A small network was shown many inputs. Here are its activations along a few directions, one row for each input.
In each table, some parts of the input vary, and every possible input appears once, in random order.
A made-up example of a description, with smaller parts first: one of 2 separate values, together with either a single point or one of 11 places along a line or (one of 5 places around a ring, together with one of 6 places along a line).
Shared parts are said once, and a part with two or three values counts as separate values.
In the rows, 128 means zero.

Other details of the inputs shift rows strongly along two fixed directions, in all tables alike. That doesn't count.

A family of inputs:
R1: [118 105 169 182 159 175  59 141  94 138 106  84 170]
R2: [180 199 157  89 132 111 195 118  96 119 112 118 103]
R3: [147 220 118  56 119 106 196 107 137 131 150 129  75]
R4: [137 171 113 123 147  69 174 122 160 120 135 136  92]
R5: [107  79  97 142 109 138  88 137 172 135 172 135 134]
R6: [160 201 144  83 164 132 162  93  93  95 133 125  78]
R7: [127 159 177 161 173 171  83 153  67 142  72  62 179]
R8: [103  79  99 148  92 139 137 141 162 153 131 164 144]
R9: [111  82 123 196 121 157  79 174 116 152 106 116 190]
R10: [ 94  27  83 141  74 117 123 137 179 123 149 192 124]
R11: [ 86  42  73 134  89 123  94 118 190 112 179 178 135]
R12: [154 146  77 103 149  64 192  93 169 124 150 174  41]
R13: [ 78  77 101 129 105 157 126 120 172 147 119 148 133]
R14: [165 156 104 120 129 131 170 125 123 124 161 140  81]
R15: [149 153 203 137 144 126  88 146  76 140  87  66 196]
R16: [120 109 181 151 130 120  65 147  86 125 106  99 190]
R17: [137 170 179 160 157 145  70 165  70 147  96  59 199]
R18: [155 196 160  69 148 129 190  93 102 115 108 104  91]
R19: [126 156 136  85 131 119 165  97 115 100 128 138  78]
R20: [106  32  66 151  87 131 106 136 182 118 158 194 126]
Each input here is: either one of 2 separate values or (one of 3 separate values, together with one of 6 places around a ring).
Which of the alternatives is R6? -> one of 3 separate values, together with one of 6 places around a ring

A family of inputs:
R21: [156 133 119  90 139 101 172  83 152 116 157 152  67]
R22: [ 98  75 103 173  97 116  72 164 176 148 130 134 189]
R23: [101  89  73 118 105  84 125 109 195 102 175 181  95]
R24: [100 191 110  73 137 140 179  74 154 140 148 115  67]
R25: [114  77  74 119 104  90 127  95 185 115 183 171  88]
R26: [103  53  99  86  70 136 167  94 181 118 162 162 103]
R27: [ 95  52 118 165  90 152  60 153 143 131 167 126 160]
R28: [165 226 156  84 142 130 140 142  85 103 152  98 109]
R29: [111  82  58 122  88 169 149 109 167 110 184 177  89]
R30: [124 168 131  44  92 106 190 107 141  99 147 142  90]
R31: [180 214 159  92 143  95 160 124 100 151 122  95 119]
R32: [155 216 162  94 145  91 195 140  93 131  93 107 129]
R33: [ 72  40 128 171 115  98  92 134 154 116 101 157 172]
R34: [103 106 154 160 126 158  62 162  91 130 111 118 204]
R35: [157 137 113  82 111 106 209 103 164 139 136 131  88]
R36: [144 165 127 149 133 110 106 165 126 135 134 100 159]
R37: [117  74 128 185 111 124  59 159 142 165 124 106 198]
R38: [100  70  70 126 114 106 148 112 172 120 139 204  72]
R39: [113  77 174 161 110 176  92 135  93 125  73 104 194]
R40: [180 187 153 168 164 155 138 154  85 143 106  90 130]
R41: [101  84  41 108  91 156 141 120 150 112 176 182  97]
R42: [108  89 182 168 132  97  63 140 117 114  78 105 200]
R43: [143 159  91  99 124 113 199 133 144 149 127 168  68]
R44: [109 179  90  66 160 157 177  92 149 119 151 124  62]
R45: [147 145 151 178 155 141 105 181  84 160  82 106 160]
R46: [ 93  44 122 161  89 180  85 127 144 133 117 155 167]
R47: [134  87 159 206 157 149  67 142 105 126  92 117 165]
R48: [157 176  73 111 136 120 198 144 133 136 152 152  57]
R49: [131 133 108  92 135  92 193 105 133 105 115 170  58]
R50: [109 169  79  79 159 161 167 101 151 111 162 120  63]
R51: [180 232 157 106 177  87 134 128  86  91 139  99 100]
R52: [187 209 176 113 181 121 166 105  80 112  98 120  82]
R53: [114  50  96 111 103  99 158  83 190 114 151 169  92]
R54: [137 102 150 208 136 164  87 162 116 159  89 109 180]
R55: [176 172 163 169 184 140 115 133  73 111 108 100 119]
R56: [ 85 151 164 125 142 151 120 106 117 146  94  72 146]
R57: [ 74  76  82  83  71 120 168 110 171 108 149 181 120]
R58: [122 192 170 105 185 171 115 117  90 135  88  78 136]
R59: [ 90  67 103  84  57 117 156 105 181 120 164 162  99]
R60: [130  66  66 134 119 115 137  98 185 110 192 165  82]
R61: [172 201 149 119 183 111 155 132  72 112 109 127  77]
R62: [116  97 140 162 126 177  61 156  75 135  97 119 191]
R63: [179 196 182  74 143 147 159 110  83 127 132 102 105]
R64: [152 179 165 106 145 159 118 134  47 129  87 112 151]
R65: [107  52 114 193 102 154 103 145 168 161 103 152 163]
R66: [ 88  83  78 119 112  86 145 107 184 111 156 202  95]
R67: [137 164 131  58  99 118 172 104 136 123 171 144  69]
R68: [161 155 191 146 165 124 141 116  78 110  67 101 131]
R69: [182 221 163  90 153 165 168 114  64 112 124 108  96]
R70: [155 199 156  67 134 138 180 114  53 108  90 111 114]
R71: [117  60 129 195 133 117  39 141 129 126 140 111 175]
R72: [ 88  69  98 182 109 122  90 168 162 154 127 151 184]
R73: [150 198 169 133 155 110 136 159  87 151  91 107 163]
R74: [136 132 169 166 140 129 126 170  85 156  54 101 168]
R75: [164 173 182 121 134  99 138 136  92 149  88  72 166]
R76: [152  96 143 193 143 150  75 163 119 159 123  85 186]
R77: [108  73  85 111  98  85 131  88 188 121 169 176  90]
R78: [ 52  78  72  84 113 153 160  86 202 122 136 153  93]
R79: [139 173  91 103 154  87 172 117 133  93 169 160  65]
R80: [ 94  68 143 171  95 107  80 163 154 147  87 111 219]
R81: [130 159  99 101 145  85 170 111 142  99 159 170  73]
R82: [158 221 178  65 133 123 147 129  89 113 125 109 117]
R83: [177 190 152 143 153 115 113 153  88 149 131  72 151]
R84: [ 76 120 150 175 151 175  59 131 118 159 106  67 175]
R85: [ 88  56 126 165 111 100  58 133 169 120 121 154 169]
R86: [158 158 198 123 154  90 116 113  81 118  91  82 148]
R87: [129 167 110  66 103 120 162 121 146 106 173 149  85]
R88: [ 92  73  88 193 113 126  85 176 158 148 137 142 183]
R89: [151 143 113  74 112 144 174 101 140 117 181 143  74]
R90: [109 114 190 163 135 160  49 165  68 138  79 101 229]
R91: [ 65 104  48 122 112 155 137  94 199 136 184 132  86]
R92: [ 93  73 114 166  92 110  76 157 176 152 118 140 194]
R93: [160 223 146  88 153 140 152 140  68 106 143 108 117]
R94: [183 215 144 122 191 114 156 139  62 105 117 115  71]
R95: [148  94 153 186 138 146  78 157 122 166 111  93 189]
R96: [158 180 191 115 137 141 103 143  71 131 130  84 140]
R97: [109  50 144 200 106 151 104 152 143 154  70 120 190]
R98: [125  63  77 125 117 111 140  93 189 117 180 171  83]
R99: [138  88 161 171 130 178  59 152  97 133 135  90 181]
R100: [126  73  75 115  91 119 163 109 204 154 162 169 103]
Changing only one part turns R72 into R73. The same change can be made to R98. Which row results? -> R21
Changing only one part turns R67 into R59. The same change can be made to R65. Which row results? -> R97
What is each input in this table made of? -> one of 4 places along a line, together with either one of 2 separate values or (one of 3 separate values, together with one of 6 places around a ring)
Which other rows does R33 become when the place on the ring of 6 takes its other values? List them by row number. -> R42, R49, R53, R68, R86
Which other rows does R50 become when the choice among 2 separate values takes its other values? List them by row number. -> R91
Which other rows does R25 become when the place on the line of 4 takes its other values? List them by row number. -> R71, R77, R86

A family of inputs:
R101: [ 97  88 117 152 132 148  71 136 121 118 131 130 148]
R102: [168 183 167 154 159 101 131 140  94 134 101 105 132]
R103: [130 182 165 114 169 132 118 127  87 131  96  82 133]
R104: [121  56 133 170 118 155  82 139 120 132 125 134 165]
R105: [147 175 127  90 105 135 158 124 134 128 149 117 113]
R106: [110  88  77 154 113  97 145 131 182 115 160 160  95]
R107: [141 170 118 113 149 148 149 118 113 110 136 142  91]
R108: [135 116  94 123 127 142 151 116 129 116 143 157  90]
R109: [105 135  76  91 108 124 158 128 161 130 161 147 102]
R110: [157 154 139  93 130 135 144 109 121 104 155 124  93]
R111: [111  83 131 181 115 156  80 170 116 159  99 113 186]
R112: [157 205 196  78 143 103 157 129  72 114  95 130 110]
R113: [154 165 128 100 114 134 171 131 116 141 138 122 112]
R114: [123 118 102 118 126 133 166 109 146 135 120 142  94]
R115: [106 126  90 110 124 137 167 102 172 128 135 157  89]
R116: [176 245 203 126 186 149 136 167  46 141  87  65 156]
R117: [143 122  91 113 117  86 155 114 172 137 148 174  97]
R118: [171 164 124 108 145  82 146 125 125 126 145 138 108]
R119: [118  68 122 191 134 109  72 156 146 129 135 127 171]
R120: [102 126 116 100 122 119 143  93 155 126 148 129 104]
R121: [115  84 180 164 131 150  64 136 126 140  95  84 190]
R122: [ 99  49  94 133  95 134 141 108 178 142 139 157 119]
R123: [112 102 168 172 141 152  41 140  87 123 115  97 188]
R124: [ 89  86 124 159  98 144  77 143 139 144 134 117 186]
R125: [113 110 119  92  99  94 174 110 142  97 112 152 130]
What is each input in this table made of? -> either one of 2 separate values or one of 5 places around a ring or (one of 3 separate values, together with one of 6 places around a ring)
Which other rows does R110 become when the choice among 3 separate values takes its other values? List them by row number. -> R105, R121
